Questions about the row below.
1) Find the entry just left of the largest entry.
2) Find the entry just left of -865.
3) Find the entry just right of -121.
4) Find the minimum.
5) Find the entry just left of -546.
(-722, -121, -414, -765, -78, 140, 318, 755, 266, -865, -546, -875)
1) 318
2) 266
3) -414
4) -875
5) -865

Questions about the array below. Indices start at 1.
1) Read off the entry directly below 18.
2) Read off the entry in row 3 and column 1.
3) Read off the entry just right of 38.
4) Read off the entry in the bottom-left corner.
5) Read off the entry in row 1 and column 3.
6) Read off the entry in row 1 and column 1.
7) Read off the entry at row 2, column 1.
8) Read off the top-right entry.
9,44,-5,-96,56,20,-67,24
3,-5,15,26,-18,14,39,-3
8,6,-43,10,5,13,4,9
4,29,27,-78,50,-32,-35,49
12,9,12,-3,2,8,52,32
30,1,36,2,46,-39,-13,8
-5,48,27,-4,6,11,-2,6
25,8,30,-22,1,0,-70,-5
13,13,-6,1,0,17,13,27
-7,9,-5,4,-9,0,33,59
9,29,-7,-36,18,-36,-52,40
-73,48,-62,39,57,22,-3,-36
32,38,-4,-12,-52,52,27,-53
42,6,21,-38,56,-22,-20,23
1,13,26,-24,-6,-29,-12,-15
8,-33,5,52,-93,61,36,-60
1) 57
2) 8
3) -4
4) 8
5) -5
6) 9
7) 3
8) 24

[[73, 20, 55, 36, 80, 79],
 [84, 84, 31, 66, 87, 49]]
Rows and columns are numbered from 1.
Give the entry just left of the smallest entry.
Answer: 73
Give the entry in row 1 and column 2.
Answer: 20
The top-right entry: 79
The entry directly above the largest entry -> 80
Give the entry just left of 49.
Answer: 87
The bottom entry of the column that holds the smallest entry -> 84

Read these off the row that follows.
1) Report the first entry.
2) Report the entry just left of the largest entry.
3) Report the 4th-last entry.
4) Report the third entry from the left.
5) Report the median of all entries.
6) Report the first entry from the right.
7) Report the third entry from the right.
array([  31,  -62,   38,  -70,   -2,  -82,  -87,    7,   91,  100, -104,
         58,  103])
1) 31
2) 58
3) 100
4) 38
5) 7
6) 103
7) -104

[[ 54  42 -47 -67   8  66  -4  13  27  44  54  17 -17]
 [ 45  -2  35 108   7 -57  -4  34  21 -34 -70  20  18]
 [-54  22   1   0  14  17   5   0 -20  22  34 -21  -4]
 [-22  17  27  60   0   4   6  41 -36  68 -47  -2 -26]
 [ 52  26  -7 -13 -44  11 -57  32 -12  73  28 -45  25]
 [  6 -13  40  11  51 -66  32 -15 -58  -3 -40  40 -44]
 [ 39 -20  -8 -10  20  52  14  -6 -34 -90  55  45 -20]
 [ 45   9  32 -41  63 -21  50  15 -18 -24 -27  38   2]
 [ 13 -52 -31  55 -43 -28 -61 -34  22 -51 -77 -33 -24]]
Find the top entry of the column that holds the smallest entry.
A: 44
Find the entry just right of the smallest entry.
A: 55
The third entry, reading row by row is -47
Find the second entry, reading row by row.
A: 42
Find the top-right entry.
A: -17
Find the top entry of the column that holds the largest entry.
A: -67
Find the entry in the top-left corner.
A: 54
The entry in the bottom-left corner: 13
Find the entry just left of the smallest entry.
A: -34
The bottom-right entry is -24
Find the last entry of the smallest entry's row.
A: -20
Find the bottom entry of the column that holds the smallest entry.
A: -51
Find the entry just right of the centre entry.
A: 32
Find the entry just left of the largest entry.
A: 35
Find the entry at the centre.
A: -57
Find the smallest entry.
A: -90
Find the entry just right of 15.
A: -18
The entry directly below the largest entry -> 0
The 3rd smallest entry is -70
The 5th entry in reading order -> 8
Find the second entry on the main diagonal.
A: -2
The entry directly above -90: -3
The largest entry in the last column is 25
The 3rd entry on the main diagonal: 1
The largest entry in the first row is 66
Find the last entry of the largest entry's row.
A: 18
Find the second smallest entry.
A: -77
The first entry of the largest entry's row is 45
The entry just left of 15 -> 50
Find the first entry in the row that holds the smallest entry.
A: 39

Questions about the matrix below.
1) The largest entry in the first column?
2) The entry just left of the smallest entry?
3) The entry just left of 14?
4) The last entry in the row that holds the smallest entry?
5) The first entry on the diagonal from the top-right corner?
6) The smallest entry in the last column?
7) The third entry from the end, reading row by row?
8) The fifth entry, reading row by row?
[[101, -96, 6, -17, -65, -8],
 [51, -59, -18, 15, -1, -29],
 [4, 52, -29, -21, 11, 14],
 [16, -38, -23, 20, -76, 21],
 [19, 98, -103, 53, 12, -31],
 [41, 18, -14, 18, -19, 43],
 [18, 1, -67, 2, -26, -48],
 [19, -45, -52, 18, -36, 42],
 [-43, 27, -46, 40, 21, -52]]
1) 101
2) 98
3) 11
4) -31
5) -8
6) -52
7) 40
8) -65

[[  50   40   45  -44  -31   30    0   30  -74  -16  -14   -5]
 [ -22   35   56  -61   45  -26   49   64  -18    3   21   71]
 [  -5   16   49  -52   56  -38   62   53   16  -11   12   69]
 [  54   -5   -2   20  -16   46   -8   41  -35  -64  -19   98]
 [ -24   37   60  -61   49  -28   49   60  -17   13   14   70]
 [ -26   37   55  -61   52  -28   51   59  -15    7   15   72]
 [  53   -6   -1   19  -21   43  -11   47  -33  -62  -17  101]
 [-102  -35  -55   76  -39   38  -69  -42  -14   45  -17   62]
 [ -89   -3  -36   83  -47   13  -78  -89  -13   26  -10   77]
 [  17   21   38  -52   40   13   28    5  -38   13  -14   19]
 [-102  -35  -56   76  -38   43  -66  -43  -11   44  -17   60]
 [  10   -1   41  -66   57   -1   56   36  -33   -3   16   59]
 [ -91   -4  -40   82  -43   13  -78  -92  -11   30   -7   72]
 [  -4   10   34  -54   42   18   30   61    2   -6    6   65]
 [  14   21   36  -53   48   10   31    8  -38   14  -12   18]
 [  73   44   15  -41  -47   22   -7    1  -71  -29   11   11]]
The top-right entry: -5
The largest entry in the last row -> 73
The third entry on the diagonal from the top-right corner -> -11
Report the fourth entry from the end, reading row by row.
A: -71
The bottom-right entry: 11
Report the third largest entry.
A: 83
Report the 1st entry in reading order.
A: 50
Report the entry just left of the largest entry.
A: -17
Report the entry directly below the largest entry.
A: 62
Report the fifth entry, reading row by row.
A: -31
The entry just right of 50: 40
Report the entry directly above 17.
A: -89
The fifth entry from the end, reading row by row: 1
Report the smallest entry in the first row.
A: -74
The 3rd entry on the main diagonal: 49
Report the entry directly above the largest entry.
A: 72
Report the largest entry in the last column.
A: 101
The entry just right of -15 is 7
Report the entry just left of 1.
A: -7
The entry directly below 28: -66

-11    8  -11   11  -20   14   24    3   29   45  -24   32   16   -2
-16   17  -20   19  -38   16   30    6   44   77  -34   49   26   -5
 -9   24  -22   20  -49    1   10    7   33   79  -20   40   22   -9
Indices start at 1.
Report the entry just right of 49.
Answer: 26
Report the entry in the top-right corner.
Answer: -2
The entry directly below 14: 16
The entry directly below 3: 6
The entry directly above 19 -> 11
Report the entry directly below -5.
Answer: -9
Report the entry directly below 44.
Answer: 33
Report the smallest entry.
Answer: -49
Report the entry in the top-left corner.
Answer: -11
The entry at row 1, column 2: 8
The maximum is 79
The top entry of the column that holds the largest entry: 45
The entry just left of 33 is 7
The entry just right of -16: 17
The entry at row 1, column 3 -> -11

[ 1.2 -1.8 -1.3 -0.8  0.0  1.3  1.6]
What is the entry just right of -1.8?
A: -1.3
The entry just left of 1.3: 0.0
